A small network was shown many inputs. Here are its activations along a few directions, one row for each input.
Each table varies a few parts of the input and shows all the possible inputs, shuffled.
A made-up example of a description, with smaller parts first: one of 2 separate values, together with either a single point or one of 9 places around a ring or (one of 4 places along a line, together with one of 8 places around a ring).
Shared parts are said once, and a part with two or three values counts as separate values.

Other details of the inputs shift rows strongly along two fixed directions, in all tables alike. That doesn't count.

A family of inputs:
row 1: -76  23  45  -23  29  -48  -40  -45  63  -15  -34  -12  -21
row 2: 13  -17  37  19  -17  -22  28  -16  -8  21  15  -31  2
row 3: 24  -5  -36  7  15  34  -2  14  -25  -11  10  24  1
row 4: 16  -33  38  28  -9  -16  22  -20  -2  17  9  -21  -9
row 5: -24  48  -24  -35  7  14  -37  21  32  -21  -14  11  7
row 6: 24  -1  -47  3  3  37  -9  33  -8  0  15  25  14
row 7: 3  -33  23  22  -11  -17  33  -18  -5  12  12  -24  2
row 8: -23  3  2  -14  -4  -2  -17  13  23  3  1  4  4
row 9: -44  46  -26  -49  34  1  -51  -6  21  -31  -30  28  -3
row 10: 1  -35  23  27  -8  -22  28  -14  -15  6  7  -24  1
row 11: -60  23  21  -30  23  -14  -37  -20  31  -18  -25  12  -15
row 12: 27  9  -50  -9  0  25  4  19  -29  -25  10  20  12
row 13: -19  43  -12  -45  27  13  -38  4  14  -12  -18  27  -3
row 14: 27  13  -42  -8  0  25  13  14  -18  -18  15  11  13
row 15: 14  -26  33  30  -8  -20  26  -22  0  17  14  -24  -4
row 16: 18  -16  37  11  -24  -19  24  -9  -7  6  13  -25  -5
row 17: 28  11  -37  -6  0  35  4  20  -27  -21  11  15  7
row 18: 25  -9  -50  3  16  25  -3  12  -26  -15  7  28  7
row 19: 6  -25  36  23  -13  -23  32  -15  -7  20  17  -22  2
row 20: -81  34  54  -35  6  -47  -51  -23  72  -1  -36  -25  -12
row 21: 7  17  -42  -22  14  24  -7  6  -10  -9  3  21  11
row 22: 26  6  -37  -4  9  36  -1  18  -32  -9  10  18  8
row 23: 1  -40  29  41  -15  -19  22  3  -3  23  -26  -21  -11
row 24: 1  -23  19  29  -29  -18  16  10  1  51  8  -23  -19
row 25: 29  12  -32  14  -21  29  -7  35  -20  11  -17  38  11
row 26: 18  -12  4  5  0  9  15  5  -16  9  13  6  1
row 27: 18  -12  33  16  -24  -21  32  -19  1  9  13  -36  0
Description of these inputs: either one of 3 separate values or (one of 4 places along a line, together with either a single point or one of 5 places around a ring).
Start at row 6 and move only the place on the line of 4, one step at a time. The first step leads to row 8. Which rows follow, in order? -> row 20, row 5

A family of inputs:
row 28: 29  -36  32  40  -34  -11  33  -1  -16  28  8  -33  -3
row 29: 28  -12  -30  15  4  24  9  19  -27  9  -3  26  3
row 30: -8  20  -17  -18  20  14  -24  13  7  6  -9  34  -5
row 31: -9  -9  21  9  -7  -23  13  -24  2  -5  -4  -25  -3
row 32: 4  5  7  -3  3  0  2  -8  4  -10  12  -4  2
row 33: 21  -11  -2  6  -6  3  19  -3  -8  2  27  -11  10
row 34: -39  20  12  -23  30  -17  -25  -24  19  -21  -26  14  -11
row 35: 27  -41  26  48  -34  -16  34  -3  -16  22  -1  -32  -1
row 36: -2  -5  31  6  -6  -21  9  -21  8  -2  6  -24  -5
row 37: -51  11  33  -10  0  -33  -28  -16  42  0  -31  -10  -8
row 38: -56  -10  26  -5  37  -34  -25  -37  34  -16  -14  -14  -14
row 39: 28  5  -32  -4  0  22  14  9  -21  -4  24  8  10
row 40: -22  53  -71  -47  30  36  -49  37  12  -22  -24  56  7
row 41: 16  -25  27  18  -1  -13  28  -22  -12  13  18  -15  -4
row 42: 12  -31  21  36  -30  -18  28  -5  -9  23  -2  -29  -1
row 43: 23  -13  -5  15  -6  2  19  -6  -21  -11  4  -9  5
row 44: -31  -4  54  -3  10  -35  0  -39  18  2  -10  -20  -16
row 45: 32  4  -58  -7  8  35  12  22  -30  -16  16  21  17
row 46: 32  7  -56  -1  -5  40  1  38  -30  3  8  30  11
row 47: 20  -11  -2  5  -6  6  18  -3  -14  0  21  -10  10
row 48: 16  -12  -4  11  -16  7  15  16  -8  21  10  -9  4
row 49: 19  -9  -6  4  -5  3  22  0  -9  4  26  -13  7
row 50: -46  22  37  -24  8  -32  -18  -31  31  -10  -16  -18  -12
row 51: 16  -13  -5  6  -6  2  23  0  -17  -3  19  -11  7
row 52: -28  64  -59  -67  43  33  -50  20  14  -36  -10  50  6
row 53: -40  27  11  -25  7  -13  -36  0  41  4  -15  7  -5
row 54: 19  -10  -5  9  -9  3  22  -4  -22  -3  15  -10  5
row 55: 36  -2  -49  3  9  42  2  34  -36  6  5  43  6
row 56: 4  4  3  4  -8  0  -6  9  6  10  -3  0  -3
row 57: 43  -24  -91  11  22  62  2  45  -38  1  17  46  10
row 58: -20  13  8  -13  -1  -4  -20  5  21  7  -10  3  -1
row 59: -6  -10  29  15  -17  -19  1  -4  7  9  -13  -16  -9
row 60: -39  23  10  -15  8  -11  -35  -2  32  -12  -34  11  -7
row 61: -50  19  34  -18  1  -32  -26  -10  48  12  -17  -14  -12
row 62: -35  30  18  -29  18  -10  -28  -16  27  -23  -14  4  -6
row 63: 47  -4  -48  12  -13  38  16  36  -31  18  23  17  13
row 64: -17  14  12  -8  -1  -1  -20  5  18  2  -14  5  -5
row 65: 38  4  -52  -1  8  40  8  20  -32  -23  13  27  17
row 66: 8  44  -65  -34  21  51  -39  43  1  -15  -3  58  9
row 67: 29  -16  6  15  -11  3  26  -6  -23  -1  16  -17  3
row 68: 10  -26  19  21  -13  -16  26  -19  -7  0  10  -28  7
row 69: -27  38  -12  -37  24  2  -35  -4  13  -34  -18  22  -5
row 70: 13  -27  29  31  -26  -10  19  0  -5  16  3  -20  -2
row 71: 14  -16  -5  15  -17  4  15  16  -10  17  8  -7  4
row 72: -50  30  21  -30  24  -15  -42  -9  34  1  -34  20  -18
row 73: 14  -24  29  22  -15  -12  26  -16  -10  -4  13  -25  1
row 74: -7  -14  32  7  6  -20  12  -26  -4  -1  -1  -10  -9
row 75: -47  14  37  -22  9  -33  -21  -29  34  -16  -13  -14  -7
row 76: 8  -26  23  24  -25  -12  17  1  -2  20  6  -21  2
row 77: 24  -33  26  36  -34  -10  34  0  -15  34  12  -33  -1
Changing only one part turns row 74 into row 55. The same change can be made to row 33. Which row results? -> row 53
Changing only one part turns row 77 into row 50. The same change can be made to row 56. Which row results? -> row 36
What do these inputs look like to the network? -> one of 2 separate values, together with either a single point or (one of 4 places along a line, together with either a single point or one of 5 places around a ring)
Start at row 68 and move only the place on the line of 4, one step at a time. The first step leads to row 75. Which rows follow, in order? -> row 47, row 33
Which other rows does row 76 become when the place on the ring of 5 takes its other values? List them by row number. -> row 46, row 59, row 70, row 71
Which other rows does row 41 become when the choice among 2 separate values takes its other values? List them by row number. -> row 30
Which other rows does row 39 become when the choice among 2 separate values takes its other values? List them by row number. -> row 63

A family of inputs:
row 78: 23  -14  -37  11  3  25  -6  38  -10  26  -3  29  5
row 79: -34  38  12  -26  10  -12  -26  -5  31  -21  -22  10  -9
row 80: 19  -24  29  28  -40  -15  35  2  -8  17  7  -38  1
row 81: -50  21  21  -33  32  -22  -30  -32  35  -12  -11  -2  -20
row 82: 16  -30  40  37  -29  -20  31  -17  1  12  20  -34  4
row 83: 33  6  -51  -3  -5  41  3  28  -18  -3  14  16  21
row 84: 22  13  -26  -2  -8  22  7  20  -14  -3  0  7  10
row 85: -41  39  21  -25  1  -22  -34  -13  27  -11  -35  -3  -7
row 86: -15  4  18  -16  14  -5  -5  -13  10  3  9  -1  -1
row 87: 27  26  -77  -22  3  58  -17  53  -23  -17  16  40  22
row 88: -6  13  3  -15  5  -3  -5  -3  14  7  11  7  -3
row 89: -32  -3  16  -7  22  -28  -5  -28  16  -12  -2  -8  -4
row 90: 41  -43  12  34  -20  8  37  -6  -26  5  31  -21  12
row 91: -47  33  17  -34  14  -17  -29  -12  42  7  -14  -4  -6
row 92: 14  -5  -31  -1  15  15  17  0  -23  -20  0  14  9
row 93: -52  28  18  -37  3  -18  -27  -6  39  6  -10  -4  -10
row 94: -32  31  18  -29  13  -8  -30  -12  11  -25  -25  13  -6
row 95: -8  5  9  -3  13  -7  -3  -14  3  -20  -9  -5  -10
row 96: 22  -31  29  26  -11  -9  29  -11  -16  12  28  -24  5
row 97: -41  30  33  -27  18  -19  -30  -18  31  -25  -25  4  -10
row 98: 26  -10  -55  -1  18  32  10  9  -28  -22  16  23  18
row 99: -42  28  9  -33  3  -19  -31  3  37  -3  -13  -3  -6
row 100: 29  11  -22  -5  -9  14  4  9  -20  -10  -2  20  6
row 101: 28  -3  -45  1  10  22  14  4  -42  -19  3  23  10
row 102: 23  -4  -51  -6  26  32  15  8  -31  -5  26  26  12
row 103: 7  28  -36  -21  22  27  -20  7  -20  -31  -10  34  -2
row 104: 17  -29  35  31  -26  -24  32  -10  0  29  17  -46  5
row 105: 40  -44  -1  37  -12  9  36  -7  -31  0  30  -24  4
row 106: -9  19  5  -6  -20  -7  -9  6  -1  -3  -13  -3  -2
row 107: 10  -47  25  45  -23  -14  24  3  0  55  6  -21  -12
row 108: 25  14  -70  -1  10  56  -18  57  -20  4  -17  59  4
row 109: 25  -25  24  26  -19  -17  32  -5  -7  17  24  -25  3
row 110: 17  -49  20  54  -30  -7  18  7  -1  37  -1  -18  -4
row 111: -18  -43  77  29  -9  -58  25  -46  15  13  7  -65  -17
row 112: -40  20  10  -9  5  -11  -43  6  26  8  -52  23  -18
What do these inputs look like to the network? -> one of 5 places along a line, together with either a single point or one of 6 places along a line
Changing only the place on the line of 5 turns row 96 into row 97. The same change can be made to row 109. Which row results? -> row 79
Which other rows agree with row 103 in the place on the line of 5? List them by row number. -> row 85, row 94, row 100, row 101, row 106, row 112
Which other rows does row 93 become when the place on the line of 6 takes its other values? List them by row number. -> row 81, row 86, row 88, row 91, row 102
